A small network was trained on made-up records. Each row is its average activation on records with the value named, seen along a few directions.
Related values have similar rows: they may be neighbours, one step apart, or belong to one group.
Random noise pushes rows far along 10 fixed directions. That doesn't count. These rows show it; they differ only by the noise:
[ 197 -149  299  158  -50  180   56   33  -62  -97   -1  144  126 -204
 -142  -92  163 -109  -70  113]
[  15   67  -68   95   76 -117  -84 -266  108  -73 -277 -330  420  155
  -54   56 -439   38 -316 -159]
[ -86 -199  -71   23  144  192  248  -78   96   -9   58  188  -42   50
  225    9  -14  -93   -5   77]
[-115   41 -120 -104 -203 -151 -196  108 -246  208  189  -26   25  257
 -112  404  -37   88 -104  -59]
[ 164 -163  -18 -193   56 -147  -28   30  174  -27   89  110  -43 -105
  -87 -105  178  -29    4 -176]
[ 249 -182 -209 -123  134  -29   52   14 -204 -190  -16  183  -15  152
  -45  124  163 -134  -71 -113]
[ -88   42 -535  -54  219 -216 -422 -193  231  157  310  -77 -146  -15
    6  253   32 -216 -183  -98]
[ -17  265  136 -109  230   19 -111 -206  236  -30  -21    3  148   40
  188  155 -251  -40 -335 -100]
[ 168  -99  167 -448    5 -204   43   29  334 -151  -56  146  -13  140
   74 -137   63  279   34 -448]
[   0  -15 -188  155   58    0  -95 -200  107  -99 -103  -82  122  -61
  -40  -76    9 -110 -124   -9]
[  91 -257  -11  101   50  126  232  -37   26  -62  -34  120  106 -215
  -70 -210  188 -238  -47   96]
[ -60  127  -17  -19 -134 -152 -223  -11  162  118  104  -13   11 -330
 -201 -159  287 -109  -69   -6]


Field T:
t13: [-187   27  -40  212  -59   79  221 -103  -71    6 -207  -87   12   -8
   54  -94   11  -70   55  212]
t8: [ -18  -63   72  -36   43   42   84  -48  138   54   96  -34  151 -136
   26 -113 -148  -54  -20 -114]
t11: [ 184  -47   23 -133  -34    2  253  211 -331  126   27    4  161 -327
 -287 -218  242 -386 -117   60]
t3: [ -59  777  294  -11    4 -136 -338   46   72  -65 -195 -114  -45 -230
   44 -101   25   26  -43   54]
t10: [ 147 -215 -298 -146  184   15   64  -68  -74 -222  -23   44   85  382
  167  164  -92  -95 -107 -207]
t5: [  66  -49  128  -45  130  -88   55  115  210  109   61   34 -103    9
  191   30 -229   77  208  -16]
t9: [ 279 -216 -233 -253  220 -174 -177    6  182   -2  243  -97   56  -18
 -167   34  133 -350 -272 -272]
t2: [  43 -193 -205 -153 -174   10   49   -1  143  -26  -19  -94   34 -175
 -202 -288  407 -152  -75 -226]
t14: [-222  130 -121 -465  280  -29  393   41  195  192   49  149 -262 -104
  275 -119   -4  -14  110  -17]
t4: [ 151  175  153  -33   70   39 -239  -37   88 -100   79  204 -131   84
  139  223   96    7  -48  -73]
t12: [  51  -53  -34 -207  -24 -143   75  166 -185  107   69 -185  -47  240
  -91  193 -180  109  -18  -53]
t15: [-306   13 -277  144 -132  -25  -84 -169  227  127   52 -322  -13  163
  105  117  -77   -9 -102  -24]
t6: [-125  164  -95 -257 -146 -338  -14  100 -101  186  -31  -95  148  -72
 -222  -12   47  -56 -120 -102]
t7: [ 184 -115  208 -195   91   29  232  191 -404   86   87   81   34   58
 -130  252  -20 -145 -140  148]
t1: [-241  315   55  -61  146  157  141  -52   21   17  -56  163 -197   30
  384  -36 -155  224  178  116]
A value of T combines one of 5 hidden first parts with one of 3 second parts; all combinations occur once.
Changing only the second part turns t1 into t6. t8 has the same second part as t1; what does that change turn t8 into?
> t10
Changing only the second part turns t11 into t9. t2 has the same second part as t11; what does that change turn t2 into?
> t12

Field J:
j7: [-312  -48 -359  579 -194  544  125 -270 -497 -353 -176  273   71  278
  253   92  142   14   62  371]
j12: [ 678  -94 -302 -318  635 -223 -301   48  176 -336  190   37 -388 -238
 -105 -182  229 -346   27 -197]
j5: [-303 -517 -426  232  135  438  442 -275  324  -12  134   29 -141  -99
  232 -227  305 -470 -196  236]
j2: [ -24 -549    1 -148  129   39  193  -90  355  -42  143   90  269  219
  132   81 -103  -74 -267 -259]
j4: [  25 -102 -139  -90 -233  199  -83  244 -260 -312  145  437 -339  252
   84  -27  610   13  262  -72]
j10: [-476   29  -45  123    5  431  -30 -204  463  335  440   11 -307 -181
  290  128   34   -1  -30  200]
j9: [ 421  337  532 -637  604 -478 -175  103  136  217  154   19   42  -58
  -90  365 -726  344 -231 -253]
j6: [-159  170  126 -234   23  154  645  184 -674  141 -164  217  290  247
  196   86 -389  -70  -82   82]
j8: [-121 -177   34   91  -53   78  -29  -30 -118   15  -90   39  -40  383
   86  285 -229  279   35  101]
j1: [   2 -105  -67 -317  412 -120  296 -287  614  -40  -37  -96  -58  180
  385  -23 -128 -118 -197 -307]
j11: [ 179  251  173 -146 -129 -149  115   82 -141 -158 -400 -249  217  217
   -8 -128 -100  158    7 -169]
j15: [-434  448  632  345 -397  132 -123  -92   72  204 -173 -229  511  220
  186  418 -648  334 -253  157]
j14: [ 464  -65 -168 -139  375 -342  -66  110 -248   39  103  174 -242 -218
 -248  212  132 -371   66  118]
j13: [ -50  -81 -375  290  -65 -176   -4 -114  435  -46 -256 -201   64 -232
   12 -517   65  -92  238 -124]
j3: [ -64  -16 -501  360  183  -54  -73 -172  169 -134 -335 -334 -278 -380
  -31 -692 -119  220  694   61]
A value of J combines one of 5 hidden first parts with one of 3 second parts; all combinations occur once.
Changing only the second part turns j2 into j15. j5 has the same second part as j2; what does that change turn j5 into?
> j1
Changing only the second part turns j6 into j4. j9 has the same second part as j6; what does that change turn j9 into?
> j8
